A small network was shown many inputs. Here are its activations along a few directions, one row for each input.
Each table varies a few parts of the input and shows all the possible inputs, shuffled.
A made-up example of a description, with smaller parts first: values(3) and (point or line(9) or (line(4) and ring(8))).
Shared parts are said once, and a part with two or three values counts as separate values.

Other details of the inputs shift rows strongly along two fixed directions, in all tables alike. That doesn't count.

Table:
R1: [-18   0  -8  -7   4 -14 -15 -28   2   1   2]
R2: [ 30  65  -9  68  23  12  24  88 -18   7  29]
R3: [-19 -30  21  -9  11 -12  -6   1   9 -16  12]
R4: [-12  -1  -6  -7 -20 -18 -18 -22 -12   5  -3]
R5: [-12 -10 -14  -9 -25 -16 -26 -30  -8   6  -6]
R6: [  0 -39  63 -27  32   0   4  19  41 -12   8]
R7: [  2 -13 -16  -9 -15   9   7 -26  -4  -5 -14]
R8: [ 11   9 -44   0 -33   6   2 -28 -24  12 -15]
R9: [ 17  46 -21  21  14   4   5  25   2  13  10]
R10: [ 12  -3 -19 -22 -27  -6 -16 -21  20   2 -12]
R11: [-26 -44  55  -5  39  -7   7  19  28 -36  21]
R12: [ -3 -11  -7 -20 -21   9  -1 -33 -10   8 -25]
R13: [ -3 -37  36  -4  27  14  20   7   8 -10   2]
R14: [  8  13 -31   0 -29   9   2 -23 -27  17 -16]
R15: [ -2  -4 -23 -19  -6   9  -1 -46  -4  10 -16]
R16: [ 25  76  -7  63  20  13  24  87 -22   7  21]
R17: [  0 -44  61 -19  43   3  12  34  46 -21  18]
R18: [ -9  27 -33   4 -38 -16 -23 -24 -26  13 -14]
Description of these inputs: values(3) and (point or line(5)).
Question: Changing only the values(3) part turns R9 into R15. The same change can be made to R17. Which row results?
Answer: R8
Question: List by row number the other rows that have the values(3) part in common with R1.
Answer: R3, R4, R5, R11, R18
Question: A walk changes only the line(5) part. It starts at R12 and steps to R14. List the rest of the walk in order.
Answer: R13, R8, R7

Table:
R19: [-14  12  17  21  19 -11   5  33   0 -24  19]
R20: [  4  48 -52  27 -30 -19 -19  -6 -31  13   8]
R21: [ 14  16  26  20  41  12  26  55  25 -10  18]
R22: [ -8  -1  32  36  24  -8   9  59  -3 -24  30]
R23: [ -3 -35  21   4   7  12  20   7  -5 -16  -2]
R24: [ 9  9 25  8 37 14 16 38 29 -8 12]
R25: [ 20  -7 -13 -22 -24  -1 -13 -16  16  13  -7]
R26: [-14 -41  -2 -37 -11   3  -1 -60  10  -3 -24]
R27: [-33 -50  67 -36  13 -16 -19 -13  24 -13  -3]
R28: [  8  10 -33  17 -12   8  13  -7 -33  12   1]
R29: [ -1 -15  14  19   9  16  28  25 -14 -20  -1]
R30: [ 23  30 -15  14 -13   7   9  32   2   0   2]
R31: [ 21   4 -17 -18 -11  -1 -10 -15  13  16  -4]
R32: [-13  -5   9   7  -4 -16  -8  11   0 -13  15]
R33: [  3  16 -30  17 -23  10  17  -3 -30  -3  -9]
R34: [-28 -42  52 -16  50 -15  -4   6  33 -18  22]
R35: [24  0 29 24 29 12 20 64 15 -7 21]
R36: [  0  10  -2  11   2  11  12  -4 -34  19  -9]
R37: [ 11  10 -16 -40 -51  -1 -27 -39   6  24 -39]
R38: [ -1  54 -23  34 -19 -14 -15  16 -39  21   5]
R39: [  0 -35  73 -29  29   8   6  21  39  -6  -3]
R40: [ 22  33 -26   3 -19   4   1   9   4   4  -8]
R41: [  5  48 -39  41  -1  15  29  17 -35   0  -4]
R42: [ -1  55 -17  40  -5 -12 -10  29 -41  21  13]
R43: [  8  17 -32  19  -9   8  15 -12 -30   7  -3]
R44: [  0  13 -43 -16 -60   3 -15 -62 -39  29 -41]
R45: [18  1 27  8 33  8 17 40 23 -6 17]
R46: [-32 -32  52 -29   5 -15 -18  -9  16 -14  -7]
R47: [ -3  11 -58 -15 -59 -27 -43 -54 -22  22  -8]
R48: [ -2 -14  23  18  43  13  33  22  -9 -11  17]
R49: [ 20  20 -16  -1   8   4   1   8  13  16   3]
R50: [-15 -46   5 -33 -28 -23 -37 -41  12  -4  -6]
R51: [ -1 -38  19   3  17  11  18   6  -7  -7   5]
R52: [ -4  36 -36  22 -33 -16 -14   7 -24  -3   5]
R53: [  3  21 -31  16 -15  10  18  -9 -28  -4 -11]
R54: [ 10 -54  55 -25  31   7   4  24  42 -10  11]
R55: [ -9 -20  34  -2  19  12  16   0 -12   4  -7]
R56: [14  4 16  0 29  7 11 25 28  1 10]
R57: [-14 -51  32 -25  16   7  16 -25  14 -19  -7]
R58: [-18   1   6   4   9 -15  -8   2   8 -11  10]
R59: [-21  18  14  21  28  -6   1  29   5 -20  17]
R60: [-19 -18 -11 -30 -17 -24 -33 -50  13   3  -7]
R61: [19  7 16 11 12  8 16 43 16 -6 14]
R62: [-14 -26 -14 -30 -13   7  -5 -60   2   1 -25]
R63: [-15 -23 -10 -31 -18 -25 -34 -48   7   4  -2]
R64: [ 16  -7  31   9  17  12  17  54  22 -17   8]
R65: [  7 -17 -10 -45  -7   1 -24 -44  32  18 -15]
R66: [  6   2 -18  16  -8   9  16  -4 -25   3   1]
R67: [-12  -4 -28 -23 -42 -25 -35 -51  -2   2 -11]
R68: [  2  -9   7 -32   2   7  -9 -16  37  -3 -15]
R69: [ 10  41 -59  27 -19   8  11 -18 -38  19  -9]
R70: [-6  3  9 24 39 18 28 15 -8 -6 10]
R71: [-18   4 -34 -22 -35 -20 -39 -56   1   7 -14]
R72: [ -6  -9 -41 -24 -21   5 -13 -68 -13  19 -23]
R73: [ 25  22 -58 -26 -62  -6 -27 -50   1  24 -27]
R74: [-13 -57  33 -25   8   8  15 -20  12 -18  -5]
R75: [ 26  60 -23  40  20  14  14  47  -4  13  16]
R76: [ -1  35 -19  42 -15 -10  -2  42 -26 -11  14]
R77: [ -6  59 -35  41  -5 -11   0  27 -23  -4  11]
R78: [-23 -47  70 -19  34  15  24   6  10 -20 -11]
R79: [  9   9  25   5  33  11  21  42  30 -14   8]
R80: [ 25  44  -7  17  -8   8   1  28 -12  27  -3]
R81: [-18 -54  34 -23   8 -18 -21  -8  18 -12  11]
R82: [ -2  39 -24  38  13  19  28  19 -27  -5  -1]
R83: [-10 -77  27 -41  -5   5  -2 -45  14 -10 -16]
R84: [ 31  39 -24  27  -1   7   9  40  -9  16  16]
R85: [-18 -61  18 -46  14   3   1 -57  20  -2 -15]
R86: [  9 -15  24 -34  -2   2 -14 -12  19  22 -13]
R87: [-10 -11 -27 -23 -44 -25 -38 -48  -4   8  -6]
R88: [-17  13  12  21  39  -9  -3  25   2  -5  27]
R89: [-19   3  19  13  33 -10  -5  16  10 -11  22]
R90: [ 35  44 -31  35 -22   9   7  43 -14  10   4]
Question: Describe the family of inputs behind these rows.
Answer: values(3) and line(4) and (point or line(5))
Question: Changing only the line(4) part turns R60 into R58. The same change can be made to R25. Which row results?
Answer: R61
Question: Changing only the line(4) part turns R26 into R85. The same change can be made to R22. Which row results?
Answer: R81
Question: Change only the line(5) part in R79. List by row number the other rows that result.
Answer: R30, R40, R64, R68
Question: List by row number the other rows that have the line(4) part and the values(3) part in common with R88.
Answer: R34, R42, R47, R63, R81
Question: List by row number the other rows that have the line(4) part and the values(3) part in common with R69.
Answer: R43, R55, R66, R70, R83
Question: A walk changes only the line(5) part. It starts at R62 and steps to R26. List the rest of the walk in order.
Answer: R57, R74, R23
